These are the activations of a small neural network, seen along a few directions. Each row is one input.
Each table varies a few parts of the input and shows all the possible inputs, shuffled.
Descriptions start from the smaller parts, as in this example, which fits no table here: one of 3 separate values, together with either a single point or one of 11 places around a ring or (one of 4 places along a line, together with one of 8 places around a ring).
Shared parts are said once, and a part with two or three values counts as separate values.
In the rows, zero is written as 128.

Other details of the inputs shift rows strongly along two fixed directions, in all tables alike. That doesn't count.
To show where, the next rows are all for the same input, with only those details redrawn:
[121  91 104 130 184  99 116 141 129 135 140 131 121 120]
[175 221 147 113 141 167 152 115 100 123 108 135 110 152]
[108  68 114 129 155 108 109 146 140 135 159 124 126  99]
[107  81 147 120  85 150 110 144 143 130 181 116 130  76]
[114  83 124 124 138 122 114 144 138 133 163 124 125  99]
[126 120 151 118  94 158 124 136 131 129 163 121 125  97]
[155 183 160 111  99 176 139 120 114 124 137 127 117 122]
[146 154 135 119 145 143 132 128 118 129 132 131 116 127]

A family of inputs:
x1: [ 97  65 137 125 113 119 116 168 155 125 181 117 137  82]
x2: [130 129 131 140  86 136 128 129 130 133 109 122 138 132]
x3: [163 219 155 108 133 167 165 125 102 118 119 129 118 147]
x4: [138 152 117 130 190 100 128 125 127 112 105 155 119 149]
x5: [149 180 130 120 165 130 144 110 113 115 105 152 117 150]
x6: [112  91 100 134 175  78 130 155 146 126 119 104 144 148]
x7: [142 136  98 133 216  97 123 116 119 130 106 149 111 149]
x8: [159 214 143 109 118 164 168 128 111 124 109 103 134 159]
x9: [122 121 114 127 165  90 134 109 128 123 111 138 126 148]
x10: [147 178 153 112  75 178 142 123 125 130 131 101 135 130]
x11: [ 87  45 116 149  94  99  93 132 149 134 146 140 131  97]
x12: [ 73  14 119 149  92 110  79 150 157 131 176 145 131  64]
x13: [130 110 101 135 192  95 111 115 127 123 116 156 114 136]
x14: [114  90  98 144 175 102 109 121 123 133 123 159 118 124]
x15: [116  88  88 151 163  90 119 145 134 142 107 123 136 147]
x16: [110 101 170 117  28 171 106 109 146 121 173 135 130  76]
x17: [103 103 173 113  33 168 120 117 146 116 176 130 137  79]
x18: [111 108 153 125  73 126 119 127 151 115 147 128 137 108]
x19: [131 123  91 147 193  99 120 148 116 140 103 135 124 154]
x20: [165 211 142 135 101 148 144  95 105 122  72 139 120 170]
x21: [148 182 147 126  86 159 138  90 108 128 104 144 117 144]
x22: [102  79 118 134 148  88 108 135 151 117 138 143 132 116]
x23: [159 177 112 125 164 125 148 115 118 132  85 112 127 175]
x24: [113  92  94 131 183  84 141 142 136 133 115 102 143 152]
x25: [165 224 151 111 145 161 159 110 103 116 106 139 114 153]
x26: [121 115 112 129 162  83 140 111 128 121 110 122 135 151]
x27: [136 157 179 107  33 201 132 131 130 129 170 102 134  97]
x28: [115  99 113 133 186  90 118 147 141 122 135 137 126 122]
x29: [132 122  97 146 193 101 121 146 115 137 108 147 115 144]
x30: [ 93  52 121 133 117  90 117 155 160 125 150 102 154 108]
x31: [136 149 129 141 135 140 120 129 118 130 113 149 114 129]
x32: [111 106 147 138  57 149 103 121 137 124 140 148 126  97]
x33: [162 221 150 108 129 167 166 128 103 120 116 114 127 157]
x34: [122 127 122 128 100 150 134 136 124 142 130 108 138 127]
x35: [108  69  97 144 145  83 119 114 130 139 122 135 133 131]
x36: [121 101 128 123 139 128 118 139 131 132 156 125 123 106]
x37: [109  84 106 137 168  64 122 133 146 119 118 123 138 141]
x38: [136 128  94 136 200  76 121  98 123 129  90 149 114 165]
x39: [165 214 139 121 131 171 154 117  94 135  99 127 119 163]
x40: [127 133 137 131 113 156 124 123 119 135 137 141 118 111]
x41: [101 100 175 113  32 171 122 167 155 121 194  92 150  72]
x42: [125 100  90 143 171  89 131 121 120 141  97 128 134 154]
x43: [159 186 121 129 170 143 147 121  95 135  99 145 111 157]
x44: [142 141 124 126 125 125 136 114 128 130 107 113 135 146]
x45: [123 117 107 143 131 120 122 148 130 141 118 120 135 136]
x46: [131 141 158 122  29 188 144 125 129 138 140 104 142 115]
x47: [111  87  98 144 165  95 110 111 125 134 117 160 120 130]
x48: [121 107 148 124  63 139 120 106 142 126 143 117 136 109]
x49: [147 183 126 122 150 127 149 145 125 121 106 106 137 160]
x50: [130 149 171 110  37 173 150 124 134 121 143  96 148 114]
The inputs of x1 and x3 match in every part but one. If x37 is changed in the same way as x1 into x3, which row does it become?
Answer: x26
The inputs of x20 and x48 match in every part but one. If x2 is changed in the same way as x20 into x48, which row does it become?
Answer: x44
What is each input in this table made of?
Answer: one of 5 places along a line, together with one of 10 places around a ring
Change only the place on the ring of 10 in x46. List by row number the other rows that result.
Answer: x14, x21, x34, x35, x39, x40, x42, x43, x47
Change only the place on the line of 5 in x28. List by row number the other rows that result.
Answer: x7, x25, x31, x40

A family of inputs:
x51: [145 138  96 143 170 108 137 102 101 143  79 158 118 169]
x52: [155 198 142 126  92 192 133 133 101 135 119 112 125 140]
x53: [176 247 160 134 133 180 148  95  96 120  89 178  94 156]
x54: [121 130 128 124 125 129 137 142 144 130 119  97 146 138]
x55: [120 103 148 123  48 168 152 150 138 132 169  98 148  99]
x56: [ 91  66 108 141 144  83 132 134 136 134 125 117 144 141]
x57: [115  57 116 120 178  74 110 112 152 115 149 118 129 111]
x58: [117  88 106 118 179  94 119  97 144 122 130 112 132 135]
x59: [ 96  76  96 139 142  74 103 128 148 129 121 121 142 136]
x60: [196 231 135 104 194 134 154  98  96 125  99 125 100 175]
x61: [ 92  79 124 135 157  78 120 148 152 115 143 141 142 123]
x62: [128 140 188 122  33 155 129 135 149 113 155 103 142 110]
x63: [ 97  80 110 141 170 112 110 163 124 128 157 144 124 101]
x64: [160 219 141  95 186 145 155 104  97 123 122 150 107 154]
x65: [119 117 171 125  43 176 109 128 141 114 163 158 121  87]
x66: [141 158 117 135 117 130 119 105 130 123  95 135 126 153]
x67: [153 172 152 126  96 171 126 144 111 127 134 114 117 121]
x68: [118  57 104 142 154  85  90 136 145 135 129 146 119 116]
x69: [121 129 172 116  33 176 160 134 135 128 144  98 151 104]
x70: [137 163 143 129 126 164 121 131 108 122 127 164 114 115]
x71: [118  97 112 137 149  66 110 130 144 118 117 130 132 134]
x72: [172 204 118 133 150 158 154 101  78 138  73 151 119 165]
x73: [109  87 137 141  65 157 121 114 124 151 147 136 130  92]
x74: [128 125 164 126  29 152 110 121 147 113 147 127 129  93]
x75: [113 107 114 129 169 105 133 167 142 116 150 130 141 119]
x76: [129 138 154 102 134 136 138  95 139  96 149 144 121 111]
x77: [115  59 102 144 166  97  91 151 133 140 140 135 123 101]
x78: [120  71 103 134 167  85 119 173 153 129 151 106 143 115]
x79: [146 161 161 118 100 140 144 143 141 118 121 102 142 124]
x80: [152 183 141  97 125 166 139 104 116 141 141 107 123 141]
x81: [127 163 119 130 174  82 129 116 122 105  96 162 121 158]
x82: [104 127 166 117  61 178 131 164 143 124 179 118 128  81]
x83: [102  96 104 139 136  80 131 116 123 130 109 132 136 145]
x84: [118 112 146 129  51 183 102 135 132 144 155 117 135  86]
x85: [113  78  92 134 164 100 120 166 150 138 144  97 151 131]
x86: [120 114 143 131  67 174 133 141 108 144 155 115 134 104]
x87: [101  42 106 142 107 112  88 132 152 143 148 132 132 105]
x88: [149 165 137 101 129 152 159  97 100 146 136 122 125 136]
x89: [137 170 126 120 114 163 139 147 121 136 120 100 123 144]
x90: [135 151  97 131 181 121 158 139 101 143  95 118 118 167]
x91: [138 146 131 108 139 131 155  79 115 121 116 123 128 142]
x92: [154 165 106 131 199 104 138 150 116 132  97 117 111 162]
x93: [129 118 111 149 130 134 109 117 131 149 121 136 117 127]
x94: [104 104 125 126 168  93 134 156 147 114 131 130 142 119]
x95: [117  65 105 155 163  93  94 134 143 146 134 142 118 106]
x96: [113 114 151 130  19 163 134 108 129 129 139 131 137 101]
x97: [140 164 105 136 188  94 139 120 128 124  77 119 134 192]
x98: [139 168 113 137 179  97 126 110 120 107  88 174 112 160]
What is each input in this table made of?
Answer: one of 4 places along a line, together with either one of 2 separate values or one of 10 places around a ring
The inputs of x52 and x63 match in every part but the place on the line of 4. If x54 is changed in the same way as x52 into x63, which row does it become?
Answer: x94
Change only the choice among 2 separate values in x64. List by row number the other rows that result.
Answer: x76
Which other rows agree with x86 in the place on the line of 4? List them by row number.
Answer: x51, x55, x56, x69, x72, x73, x83, x88, x90, x91, x96
A walk changes only the place on the line of 4. It starts at x55 and steps to x85. List the rest of the walk in order.
Answer: x78, x75
Change only the place on the line of 4 in x73. List by row number the other rows that result.
Answer: x53, x93, x95
Change only the choice among 2 separate values in x60. List by row number the other rows that result.
Answer: x57
